A small network was shown many inputs. Here are its activations along a few directions, one row for each input.
In each table, some parts of the input vary, and every possible input appears once, in random order.
A made-up example of a description, with smaller parts first: one of 2 separate values, together with either a single point or one of 9 places along a line or (one of 4 places along a line, together with one of 5 places around a ring).
Shared parts are said once, and a part with two or three values counts as separate values.

Other details of the inputs shift rows strongly along three fixed directions, in all tables alike. That doesn't count.

Table:
x1: [ 76  62  -9  51  80   0  -8 -18  32   5   3  50 -54  64]
x2: [ 83  25 -63  19  60  13  37 -10  66 122 -42 -32  -5  14]
x3: [-11 -54 -41 -14  -2 -31   3   0 -14  80  34 -59  76 -64]
x4: [-60  10  82 -33 -73  24   3  23 -24 -94 -51  41 -42  11]
x5: [-31 -53 -56 -34  32 -15   7  16 -25  82  25 -69  71 -18]
x6: [ 69   8 -59  13  -5  49  38 -12  87  82 -57 -35 -22 -17]
x7: [ 70  74  -6  38  81   6 -13 -22  32  12   6  48 -62  53]
x8: [ 56  61  48  18 -17  48  19 -16  69 -54 -54  54 -77  49]
x9: [-50 -32  19 -53 -92  24  66  15   5  12 -89 -50   5 -31]
x10: [-47   1  92 -25 -78   3  36  10 -30 -96 -38  42 -39  16]
x11: [-48  -5  51 -13 -42   1 -22  20 -30 -76 -11  30 -14   4]
x12: [-13  -2   5  16  37 -42 -60 -17 -46 -23 101  22  24 -27]
x13: [-33 -31   4 -38 -32 -10  59  31 -19  49 -81 -47  13   2]
x14: [-61  -1  45 -38 -10   3  11  16 -52 -70  -2  23 -23  44]
x15: [-31 -11  -8  15  18 -28 -65   1 -44 -42  64  20  21 -19]
x16: [-41  -5  26 -14  21  -9 -10  12 -46 -54  29  24  -6  46]
x17: [ 85  33 -41  20 -14  37  68 -23  97  71 -57 -27 -16  -4]
x18: [ 50  25 -27 -27  -6  64  95  -3  86  69 -93 -32 -43  39]
x19: [-28 -16   4   9  22 -17 -75   5 -47 -33  64  19  16 -19]
x20: [-25 -47 -62 -13  30 -46  11  14 -45  90   4 -66  62 -29]
x21: [-46 -34  26 -54 -91  25  62  19   7  14 -92 -46  12 -27]
x22: [-44 -41 -19 -36 -62  10  31  20  -1  35 -51 -53  27 -47]
x23: [ 83  38 -48  64  75  12 -59 -31  44   4  59  38 -29  11]
x24: [-48   8  89 -31 -76   5  35   5 -32 -95 -36  41 -44   9]
x25: [-27 -16   4  19  21 -33 -57  -5 -44 -43  66  16  29  -8]
x26: [ -8 -59 -82  15  15 -30 -25   7  -8  72  38 -59  80 -55]
x27: [-14 -20 -10  26  40 -28 -87   2 -44 -31  82  19  24 -15]
x28: [ 85  61 -21  57  73   1 -48 -35  47  15  71  37  -8  11]
x29: [ 82  43 -19  60  45  29 -31 -23  58 -18  17  50 -53  32]
x30: [-22 -27  10 -29 -69   3  54  16   8  29 -54 -48  31 -28]
x31: [ 54  83  50  16 -22  46  32 -22  64 -47 -41  54 -81  38]
x32: [-12  -1   0  32  33 -46 -60  -9 -46 -32  94  19  39 -11]
x33: [-57  -4  56 -38  -9   2   5  23 -46 -68  -5  23 -17  47]
x34: [-28 -10   1  12  21 -31 -58 -10 -46 -42  68  15  25 -15]
x35: [ -7 -60 -43  -7  -4 -37   5   3 -13  74  32 -61  78 -59]
Description of these inputs: one of 5 places around a ring, together with either one of 2 separate values or one of 5 places along a line.
The inputs of x1 and x2 match in every part but the place on the ring of 5. If x16 is changed in the same way as x1 into x2, which row does it become?
Answer: x5
Which other rows agree with x23 in the place on the ring of 5? List them by row number.
Answer: x14, x15, x17, x20, x24, x34
A walk changes only the place on the line of 5. It starts at x6 and steps to x22. List the rest of the walk in order.
Answer: x9, x31, x12
Change only the place on the line of 5 in x28. List by row number the other rows that result.
Answer: x3, x4, x19, x21

Table:
x36: [ 27 -26 -40 -16  18  29  29  -5  49  70 -37 -34  17   2]
x37: [ -5  17  70  -4   7 -25  -6  -1 -37 -33  39  31   1  19]
x38: [  1  18 -18 -26 -21   6  58  -1  28  53 -54 -22  -3 -17]
x39: [ 91  42 -60  46  81  47 -21 -14  70  54  31  17 -23  38]
x40: [ 12  -3 -32  37  56 -11 -66  21 -29  -3  43  22  -9  16]
x41: [ -2  20  13  13  45 -12 -45   0 -17 -22  44   9  21  32]
x42: [ 89  21 -61  34  84  29  -3 -41  76  31  26  18 -30  40]
x43: [ 54  45  52   6  -7  15  60 -21  35 -27 -17  33 -57  47]
x44: [-76 -37 -16 -44 -20   6  -5  29 -58  13  -3 -36  17 -27]
x45: [  7  -1 -40  39  58  -9 -63  11 -34  -3  41  24 -12  13]
x46: [-15  25  25   3  23 -22 -17   0 -21 -31  42  40  13  17]
x47: [  8   4 -16  17  58   7 -58  16 -11  -1  69  17  10  24]
x48: [  2  16 -27  11  62   4 -64   8 -19   4  65  13 -10   6]
x49: [ -5  14 -13  18  45 -14 -26 -20 -24 -35  53   6  10  33]
x50: [-12  19  67  -3   4 -21  -1 -10 -43 -38  34  34  -4  16]
x51: [-48 -37  -6 -16 -71  -6 -26  -6 -20  -5  14 -32  42 -92]
x52: [ 10 -16 -15  23  61 -25 -65   4 -20 -11  29  28  -6  14]
x53: [ 19  -9  22  -3 -40 -11  66  11   6  46 -75 -23 -14  -5]
x54: [ 14  -4 -36  10  -8   5  34   4  16  50 -79 -41   1   6]
x55: [-17  16  46   6 -51   7 -55 -11  -3 -75  30  35 -16 -44]
x56: [-40 -52  16 -14 -79  -4 -22  12  -8 -12  18 -31  64 -72]
x57: [   2   34  100   11 -124   49   22    9   42 -120 -105   65  -93    3]
x58: [ 32 -35 -52 -17  16  21  40  -5  54  59 -24 -42  10   9]
x59: [   5   42   99   -5 -115   69   29   -9   54 -112  -75   62  -71    6]
x60: [-11  16  19  21  18 -43 -28  15 -32 -33  16  43  -6  13]
x61: [-61 -37 -11 -33 -26 -36  37  11 -43   1  15 -27  50 -19]
x62: [ 17  13 -34 -14   6  15  28  -2  34  66 -47 -54   8  -3]
x63: [-43 -26  23 -36 -18 -41  16   7 -58  36  15 -40  36 -41]
x64: [-43 -57  -9 -11 -78  -5  -1  -7 -16 -29  25 -34  52 -73]
x65: [ 73  69 -42  36  72  23 -14 -37  56  37   2   6 -32  28]
x66: [-10  16  14   2  20 -30  -4   0 -17 -44  53  33   6  23]
x67: [ 14  12  10 -24 -26   5  67 -14  11  60 -49 -31 -12 -20]
x68: [ 24  -6 -40  -6   0  15  50  -4  40  48 -34 -55  19  19]
x69: [-67 -50 -12 -50  -3 -10 -10   9 -46  17  -7 -33  26 -32]
x70: [-62 -19   1 -42 -20 -38  10  22 -43  23   5 -28  42 -36]
x71: [  0  13  -3  34  43 -31 -53   5 -33 -23  18  14   2  25]
x72: [ 24 -21 -69  -4   6  39  46   4  38  61 -18 -43   1   9]
x73: [  6  -4 -31  17  53   3 -41   7 -14 -17  77  13  -1  28]
x74: [ 29 -28 -30 -20  14  27  26   6  54  68 -38 -35  18   6]
x75: [ 24 -32 -49   0  10  12  23   3  30  62 -69 -27  -6  -4]
x76: [ -8  23  28   2  25 -26 -22   8 -14 -27  46  37  17  19]
x77: [-15  18  10  24  20 -41 -24   5 -37 -32  15  45  -8   9]
x78: [-64 -51  -3 -54  -6 -13 -13  19 -41  16  -7 -35  27 -28]
x79: [-45 -44  15 -29 -27 -38  45  -3 -59  11  22 -37  42 -23]
x80: [ 74  57 -24  39  62  28  -5 -28  62  26   0  11 -15  48]
x81: [ 13  -7  17  -1 -41  -8  70   2   0  44 -78 -21 -17  -8]
x82: [  -2   35   92   14 -122   51   25   -1   37 -120 -107   68  -95   -1]
x83: [ -16   -3   48    8  -63    8  -28  -10    0 -104   36   36   -9  -23]
The inputs of x80 and x65 match in every part but one. If x76 is changed in the same way as x80 into x65, which row does it become?
Answer: x70
The inputs of x59 and x64 match in every part but one. If x39 is changed in the same way as x59 into x64, which row does it become?
Answer: x72
What is each input in this table made of?
Answer: one of 2 separate values, together with one of 4 places along a line, together with either a single point or one of 5 places along a line
Change only the choice among 2 separate values in x46. List by row number the other rows that result.
Answer: x76
Change only the choice among 2 separate values in x70. List by row number the other rows that result.
Answer: x38
Which other rows agree with x40 in the place on the line of 4 and the choice among 2 separate values? List them by row number.
Answer: x52, x53, x57, x60, x71
Change only the place on the line of 4 in x73. List by row number the other rows that result.
Answer: x40, x47, x48
Change only the place on the line of 5 in x75. List by row number the other rows that result.
Answer: x45, x54, x77, x81
